A small network was trained on invented records. Each row is its activation on one of them, seen along a few directions.
Each row is followed by the record's values for the fields ZOD, GOPU, BAFU, ZELUB.
Not every record has every field; a missing one is written missing.
The largest differences between rows may come from other fields.
In the rows, 500 means zero.
Strong random noise was added to every row along 4 fixed directions; ignore it. To show where, here is one row again and again, with new noise each time:
[655,540,477,569,457,582,474,420,540,559,466,565,472,511,616,446]
[687,427,434,576,525,336,515,439,521,281,397,406,568,420,559,425]
[687,501,458,495,397,559,478,420,408,484,473,631,457,563,674,404]
[748,478,385,483,540,280,432,435,280,218,358,482,474,428,641,338]
[610,596,495,621,488,662,463,418,700,655,478,518,457,481,569,506]
[587,418,537,753,509,511,615,435,877,550,471,365,687,425,451,552]

[464,498,555,510,498,508,422,513,526,569,505,419,540,623,441,702] -> ZOD: missing / GOPU: doso / BAFU: nuz / ZELUB: niro
[488,364,488,471,380,400,668,540,342,530,592,752,419,616,497,498] -> ZOD: lur / GOPU: missing / BAFU: tuv / ZELUB: niro
[324,667,492,485,632,349,340,493,444,621,438,332,433,387,360,410] -> ZOD: soron / GOPU: gada / BAFU: tuv / ZELUB: niro
[473,382,394,302,422,477,593,447,419,196,563,444,431,536,552,407] -> ZOD: soron / GOPU: missing / BAFU: disu / ZELUB: niro
[627,672,577,555,643,406,332,513,372,597,398,476,494,544,605,544] -> ZOD: missing / GOPU: gada / BAFU: disu / ZELUB: repe
[610,336,518,605,549,445,589,518,361,451,524,627,649,513,599,437] -> ZOD: soron / GOPU: missing / BAFU: nuz / ZELUB: repe
[303,207,535,278,84,857,665,566,650,447,660,593,519,754,525,556] -> ZOD: soron / GOPU: missing / BAFU: buri / ZELUB: niro
[326,487,493,289,346,579,470,514,250,698,542,681,576,625,590,308] -> ZOD: soron / GOPU: gada / BAFU: buri / ZELUB: repe
[366,585,443,506,425,733,509,392,717,643,572,506,430,513,524,435] -> ZOD: soron / GOPU: missing / BAFU: tuv / ZELUB: repe
[489,510,531,601,391,727,567,402,547,740,611,674,480,551,606,438] -> ZOD: soron / GOPU: missing / BAFU: tuv / ZELUB: repe
[738,604,576,768,704,503,480,444,392,901,485,699,515,442,548,445] -> ZOD: missing / GOPU: missing / BAFU: nuz / ZELUB: repe
[413,579,503,376,366,836,514,449,521,780,684,668,270,644,570,514] -> ZOD: soron / GOPU: missing / BAFU: disu / ZELUB: niro
[333,599,546,557,448,618,494,457,566,782,549,521,553,559,523,482] -> ZOD: soron / GOPU: gada / BAFU: tuv / ZELUB: repe
[565,365,661,655,561,369,619,501,497,462,584,497,727,547,443,505] -> ZOD: soron / GOPU: gada / BAFU: nuz / ZELUB: niro
[519,490,431,313,374,455,480,595,502,214,504,484,501,594,569,542] -> ZOD: missing / GOPU: gada / BAFU: buri / ZELUB: repe
[453,538,588,495,462,413,496,570,588,598,547,437,470,517,376,580] -> ZOD: missing / GOPU: gada / BAFU: tuv / ZELUB: niro
[533,721,431,608,714,567,433,503,697,653,536,470,223,331,373,544] -> ZOD: lur / GOPU: missing / BAFU: nuz / ZELUB: niro
[593,561,526,509,456,591,545,532,506,320,487,477,543,532,555,475] -> ZOD: lur / GOPU: gada / BAFU: nuz / ZELUB: repe
[324,504,552,289,354,723,405,579,449,575,537,526,442,604,505,479] -> ZOD: soron / GOPU: gada / BAFU: buri / ZELUB: niro
[415,399,455,690,726,211,631,516,769,297,324,235,664,167,302,490] -> ZOD: soron / GOPU: missing / BAFU: tuv / ZELUB: repe
[543,270,451,453,358,546,717,419,552,287,613,513,640,544,592,407] -> ZOD: soron / GOPU: missing / BAFU: disu / ZELUB: repe
[694,478,380,558,595,460,481,451,517,308,423,372,539,384,583,429] -> ZOD: missing / GOPU: missing / BAFU: nuz / ZELUB: repe
[521,304,562,542,320,564,769,451,407,513,599,769,575,651,631,475] -> ZOD: soron / GOPU: missing / BAFU: tuv / ZELUB: repe
[438,312,553,249,211,484,685,495,283,321,677,771,470,776,609,503] -> ZOD: soron / GOPU: gada / BAFU: tuv / ZELUB: niro
[556,545,585,705,469,635,571,544,597,710,570,527,742,582,487,459] -> ZOD: lur / GOPU: gada / BAFU: nuz / ZELUB: repe
[496,267,464,444,417,397,772,571,515,516,596,660,527,520,437,549] -> ZOD: missing / GOPU: missing / BAFU: disu / ZELUB: niro
[336,593,642,661,525,583,522,532,680,837,470,501,597,431,424,530] -> ZOD: soron / GOPU: gada / BAFU: tuv / ZELUB: repe
[398,230,435,394,232,498,784,524,806,228,665,447,454,568,378,618] -> ZOD: lur / GOPU: missing / BAFU: tuv / ZELUB: niro
[453,403,584,482,351,608,567,541,460,641,613,555,609,590,607,461] -> ZOD: soron / GOPU: gada / BAFU: disu / ZELUB: repe
[644,367,560,789,622,210,646,418,64,601,384,599,791,415,572,177] -> ZOD: soron / GOPU: missing / BAFU: tuv / ZELUB: repe
[386,531,432,399,566,408,478,454,363,494,500,616,388,484,478,381] -> ZOD: soron / GOPU: missing / BAFU: tuv / ZELUB: niro
[640,703,560,485,711,274,348,556,79,750,415,667,350,488,545,493] -> ZOD: missing / GOPU: gada / BAFU: disu / ZELUB: niro
[436,365,563,456,316,612,499,562,392,577,547,541,734,631,575,377] -> ZOD: soron / GOPU: gada / BAFU: buri / ZELUB: repe
[528,587,466,744,599,512,557,466,324,895,437,530,609,409,473,267] -> ZOD: lur / GOPU: missing / BAFU: disu / ZELUB: repe
[387,621,534,310,433,605,412,534,665,598,532,510,370,616,452,671] -> ZOD: missing / GOPU: gada / BAFU: buri / ZELUB: niro
[592,328,685,662,527,323,618,532,401,483,584,547,696,548,463,519] -> ZOD: soron / GOPU: gada / BAFU: nuz / ZELUB: niro

Here are new rows. What are their fields?
[356,531,417,424,556,308,458,473,546,163,389,205,498,408,455,489] -> ZOD: soron / GOPU: gada / BAFU: tuv / ZELUB: repe
[525,406,456,345,379,292,584,516,299,239,528,580,544,512,522,343] -> ZOD: soron / GOPU: gada / BAFU: tuv / ZELUB: repe
[533,569,531,542,545,509,494,448,230,803,555,768,346,485,553,371] -> ZOD: soron / GOPU: missing / BAFU: tuv / ZELUB: niro
[544,756,604,722,681,752,410,488,875,838,522,411,570,408,445,599] -> ZOD: missing / GOPU: gada / BAFU: nuz / ZELUB: repe
[393,597,323,294,628,237,247,538,173,305,311,284,460,342,544,286] -> ZOD: soron / GOPU: gada / BAFU: buri / ZELUB: repe
[553,539,490,527,446,488,463,580,312,545,502,644,550,574,580,467] -> ZOD: lur / GOPU: gada / BAFU: buri / ZELUB: repe
[579,595,583,601,600,322,325,552,291,592,342,386,701,498,541,349] -> ZOD: missing / GOPU: gada / BAFU: buri / ZELUB: repe
[490,428,366,320,464,509,432,546,273,327,461,556,459,529,632,376] -> ZOD: soron / GOPU: missing / BAFU: buri / ZELUB: repe
[653,839,517,679,784,409,321,514,299,676,428,570,355,398,579,486] -> ZOD: lur / GOPU: gada / BAFU: nuz / ZELUB: repe
[380,460,417,365,442,446,342,550,356,423,435,481,425,489,469,349] -> ZOD: soron / GOPU: missing / BAFU: buri / ZELUB: niro
[465,457,576,435,469,301,572,598,494,493,550,550,401,506,418,673] -> ZOD: missing / GOPU: gada / BAFU: tuv / ZELUB: niro
[533,451,411,461,481,516,500,497,546,523,465,489,501,431,465,436] -> ZOD: missing / GOPU: missing / BAFU: buri / ZELUB: repe
[607,446,560,492,446,382,541,531,430,412,476,490,629,635,601,575] -> ZOD: missing / GOPU: gada / BAFU: disu / ZELUB: repe
[471,345,444,219,261,337,510,522,209,71,442,483,533,551,612,309] -> ZOD: soron / GOPU: gada / BAFU: tuv / ZELUB: repe
[486,416,492,444,349,721,506,502,386,508,576,565,504,681,652,426] -> ZOD: soron / GOPU: missing / BAFU: nuz / ZELUB: repe
[327,695,469,453,645,522,434,472,483,682,458,519,246,422,427,480] -> ZOD: soron / GOPU: missing / BAFU: tuv / ZELUB: niro
[520,559,504,388,399,522,394,501,446,462,460,496,559,662,621,509] -> ZOD: missing / GOPU: gada / BAFU: buri / ZELUB: repe
[374,368,477,395,409,636,534,529,654,327,598,370,488,609,447,537] -> ZOD: soron / GOPU: missing / BAFU: nuz / ZELUB: niro
